Each row below holds a small network's activations on one input, seen along a few directions.
In each table, some parts of the input vary, and every possible input appears once, in random order.
A made-up example of a description, with smaller parts first: one of 2 separate values, together with either a single point or one of 9 places around a ring or (one of 4 places along a line, together with one of 5 places around a ring).
Shared parts are said once, and a part with two or three values counts as separate values.

Table:
x1: [ 27  19  -8 -13  29  40 -16 -20  19 -31 -12  -9   6   9  -7 -44 -18 -29]
x2: [ 39 -18 -14  -1  -6  25  63 -13  -5 -39   8  31 -10 -16   2   5 -13  17]
x3: [ 38  26 -18  -2  44  39   0 -16  25 -34  -3 -22   0  14  -9 -17   2 -14]
x4: [-23 -20   7 -14 -64 -28  -3  30 -26  13  28  -4 -14  16  19  22  17  23]
x5: [ 33  43  22 -18  54  41  -4 -17  20 -13 -12 -25  -1   4  -6  -2   4 -15]
x6: [  6  16  -4  -1  41  56  -6   6  19 -37   3 -19   4  27 -13 -29 -14 -14]
x7: [ 19  -4  19 -18 -51  43  29  39  -4 -14  35  -6  -4 -12  24  13 -26   3]
x8: [  8  37  26  -5  45  58 -23 -18  17 -11 -13 -26   9 -17  -9 -17  -5  -3]
x9: [-26   7 -26  15  30 -11 -58 -23  -2  -5 -15 -23   0  21 -20 -24  35  17]
x10: [-13   9 -23  -9  23 -30 -55 -27  -5  -3 -24 -11  -3  40 -14 -35  21  -9]
x11: [ 25   8   4   8  25   3  35  29  43  25  18  11  13 -44 -10  31 -25 -37]
x12: [ 13   7  10  -2   9   1  21  22  34  30   7  20  21 -44  -7   5 -52 -48]
x13: [ -8 -47   6  62 -46 -30   6   4 -36   3 -45 -15   5  30  54  14  23 -11]
x14: [ 26 -19  -8 -12 -22  23  50 -20 -13 -33  -3  40  -3 -16   4 -20 -40   5]
x15: [ 39 -30  20  63 -34  46  41  15 -19 -17 -36 -17  11   5  60  -4 -18 -31]
x16: [ 21  39  30 -28  39  40 -19 -23  13  -9 -22 -14   6   1  -3 -28 -19 -29]
x17: [-15 -34 -20  -7 -34 -47  16 -29 -35  -6 -10  43 -11  13  -1 -11   4  25]
x18: [-29 -33 -25  17 -28 -31  14 -26 -32  -7  -2  29  -7  -3  -6   1  14  53]
x19: [-28 -11  -1   2  -2 -69 -14  16  13  55   0  25  11 -18 -13  13  -4 -30]
x20: [-41  25  19 -12  45 -13 -48  -4 -10  12 -18 -20  -7  48 -16  -4  30   4]
x21: [ -1 -19   2 -26 -73 -43 -14   6 -24  19  12   5  -9  -2  27   6  12   9]
x22: [ -8   4  12   9  19  19  33  48  33  24  21  11  17 -26 -12  20 -48 -33]
x23: [ -1   8   5  22  14  18  19  25  37  28  15   6  25 -60 -12  18 -42 -20]
x24: [-16 -14  -4  -1 -69 -28 -14   7 -23  19  20 -11  -5 -16  21  20  19  39]
x25: [-43  -6  -7  27   2 -53 -14  17  15  55   7   8  15 -32 -18  26   2   0]
x26: [ 25   2   8  -4 -57  42  18  16  -1  -7  27 -12   3 -43  26  10 -24  19]
x27: [-51  -9   2  15   7 -56  -2  39  12  50  13  14   7   2 -19  30  -3 -13]
x28: [-18  22  17 -25  34 -27 -57 -28  -8  16 -32  -9  -3  27 -10 -20  28 -12]
x29: [ -7  27  10 -13  49 -28 -43 -23  -1  12 -21 -20 -11  30 -12   6  52   2]
x30: [ 40  -2  15 -29 -61  26  18  14  -3  -7  20   4  -1 -29  32  -3 -30 -11]
x31: [  1  34  35 -18  51  58 -10   4  13 -16  -6 -22   3  16 -10 -14 -11 -17]
x32: [ 10 -14  -5 -14 -59 -44   1  10 -18  15  23  -6 -18   1  24  33  36  23]
x33: [ 13  23 -15  12  35  55 -18 -17  21 -30  -6 -25  11  -4 -12 -32 -12   1]
x34: [-32  24  12  -1  40 -10 -60 -24  -6  15 -23 -24   1  11 -16  -9  39  15]
x35: [ 52   5   6 -18 -47  26  35  18   4 -10  29  -9  -8 -24  29  25 -11   5]
x36: [ 12 -18 -13  12 -16  40  48 -16 -10 -34   5  26   2 -32  -1  -8 -30  33]
x37: [  6 -24  -3  -1 -11  41  59   7 -13 -41  13  32  -6  -1  -2  -6 -32  17]
x38: [-34   3 -17   3  35 -13 -46  -1  -5 -10  -8 -18  -7  55 -21 -21  30   4]
x39: [ -4 -34 -26   4 -19 -47  30 -23 -27 -11   2  34 -20  14  -3  14  31  37]
x40: [-17  -6  -8  14  13 -70   1  21  21  52  10  14   3 -16 -16  40  19 -16]
x41: [-38 -37 -16   5 -24 -33  26  -4 -35 -12   5  34 -15  31  -7   5   9  40]
x42: [ -2  10 -28   2  38 -29 -39 -21   3  -8 -12 -19 -11  40 -16 -10  49   3]
Question: The inputs of x29 and x5 match in every part but one. If x19 is changed in the same way as x29 into x5, which row does it become?
Answer: x12
Question: The inputs of x17 and x14 match in every part but one. If x10 is changed in the same way as x17 into x14, which row does it become?
Answer: x1
Question: What is each input in this table made of?
Answer: one of 2 separate values, together with either a single point or (one of 4 separate values, together with one of 5 places around a ring)
Question: Change only the place on the ring of 5 in x23. List by row number the other rows that result.
Answer: x8, x26, x33, x36
Question: Change only the choice among 2 separate values in x35. List by row number the other rows that result.
Answer: x32

Table:
x43: [-18  20  -3  -6  32  -6 -61 -30 -16 -14 -26 -35 -10  53  -6 -25  47  14]
x44: [ 17  52  10 -11  94  67 -31 -23  34 -29 -22 -29  10  15 -28 -40 -10 -30]
x45: [-29  28  10   5  55 -28 -58   3  19  35 -19 -27   9  20 -19   0  25 -27]
x46: [ 27 -15  12  -8 -77   4  29  27  -9   9  27   0  -3 -32  38  26 -13   5]
x47: [  8 -24  10  16 -56 -12  41  41   4  29  22  14   9 -42  26  36 -27 -12]
x48: [-42  18 -11  -5  66 -38 -43 -17  13  20 -12   4   1  20 -45 -10  23  -2]
x49: [-10  37  13 -19  34 -12 -70 -12   6  15 -15 -41  -3  30  -7 -10  39 -10]
x50: [-30   5 -20   5  55 -31 -41 -40  -9  -8 -32   1  -6  44 -30 -26  37  10]
x51: [  9 -49 -20  15 -58 -15  65   2 -24 -16  12  44  -7 -17  16  13 -17  25]
x52: [ 18 -34  -1   3 -81  10  41  10 -33 -20  16  10 -11  -7  39  12  -8  28]
x53: [ 53  -1  13  -2 -18  82  69  16  17 -34  18  14  10 -46  17  -4 -65 -15]
x54: [ -3 -35 -12   6 -46 -22  59  23  -2  13  31  46   1 -41   0  28 -30  13]
Question: The inputs of x53 and x44 match in every part but one. If x52 is changed in the same way as x53 into x44, which row does it become?
Answer: x43
Question: What is each input in this table made of?
Answer: one of 2 separate values, together with either a single point or one of 5 places around a ring
Question: Change only the choice among 2 separate values in x45. List by row number the other rows that result.
Answer: x47

Table:
x55: [  2 -32 -14  43 -17  34  57  22  -6 -24  10  14   4  -8   8   9 -26  14]
x56: [  8  40   9  15  53  12 -39  12  33  22  -5 -49   8   1  -7  14  25 -22]
x57: [ 26  19  11 -36  25  24  21  -4  25  -4  10  27   5 -31 -19 -12 -40 -25]
x58: [-10 -44 -16  37 -29 -41  24 -18 -27   4 -30  33   4   0  15  -3  -2   3]
x59: [-44   3  20   5   5 -44 -47  24  -2  45  -7 -19   4  23   1  13  26 -18]
x60: [ 28  -6  -1  22  29  39  35 -10  10 -30 -25  10  10   7   4 -23 -31 -33]
x61: [ 35  22  28  -1  10  29   1  23  27  15  -7 -21  14 -14  19   1 -26 -55]
x62: [-51   5  -9 -28  15 -52 -31  -2   0  28  11  24  -3  10 -38  -5   3  10]
x63: [ 21  34  -7 -15  35  33 -34 -31   1 -35  -3 -41 -14  28  -7 -13  43  26]
x64: [ 10 -23  -5 -16 -67 -30  -5 -27 -42  -8  -9   9 -15   6  30  -6  20  29]
x65: [ 60  16   1 -25  -1  49  16 -13   3 -47   6 -19 -14  15  18 -10   7  -2]
x66: [  1  12 -19  38  73  22  -4 -21  15 -23 -25 -17   4  22 -22 -10  20   0]
x67: [ 10 -11   5 -16 -62  46  16   8 -27 -32  21  -3  -8  -6  25 -11 -20  34]
x68: [-50 -24  -9  27  25 -35 -13  -8 -20   0 -28  12  -1  44 -14 -10  19   4]
x69: [ -2  -4   1 -15 -21  19  47  24  11   2  45  29   0 -46 -15  22 -36  23]
x70: [ -3 -17  12  14 -49 -51 -11  15 -10  48 -10   1   8 -21  30  21   3 -19]
x71: [  5  -2  19  18 -37  23  27  49  14  18  28 -20  11 -29  24  38 -23  -6]
x72: [-14 -23 -11 -20 -38 -57   5 -10  -6  28  11  47   1 -37  -9   2 -11   5]
x73: [ -2  34 -15 -19  64   5 -24 -13  37   1  16  -3   2 -15 -46  -5  11   2]
x74: [-28   2   0 -24 -14 -24 -42 -19 -35  -9  -7 -13 -19  51   1 -13  38  32]
Question: What is each input in this table made of?
Answer: one of 4 separate values, together with one of 5 places around a ring
Question: The inputs of x62 and x73 match in every part but the place on the ring of 5. If x68 is changed in the same way as x62 into x73, which row does it become?
Answer: x66
Question: Change only the choice among 4 separate values in x67. List by row number the other rows that result.
Answer: x55, x69, x71
Question: Start at x65 and move only the place on the ring of 5, one step at a time. The first step leads to x63. Which rows follow, in order?
Answer: x74, x64, x67
Question: Change only the choice among 4 separate values in x72. List by row number the other rows that result.
Answer: x58, x64, x70
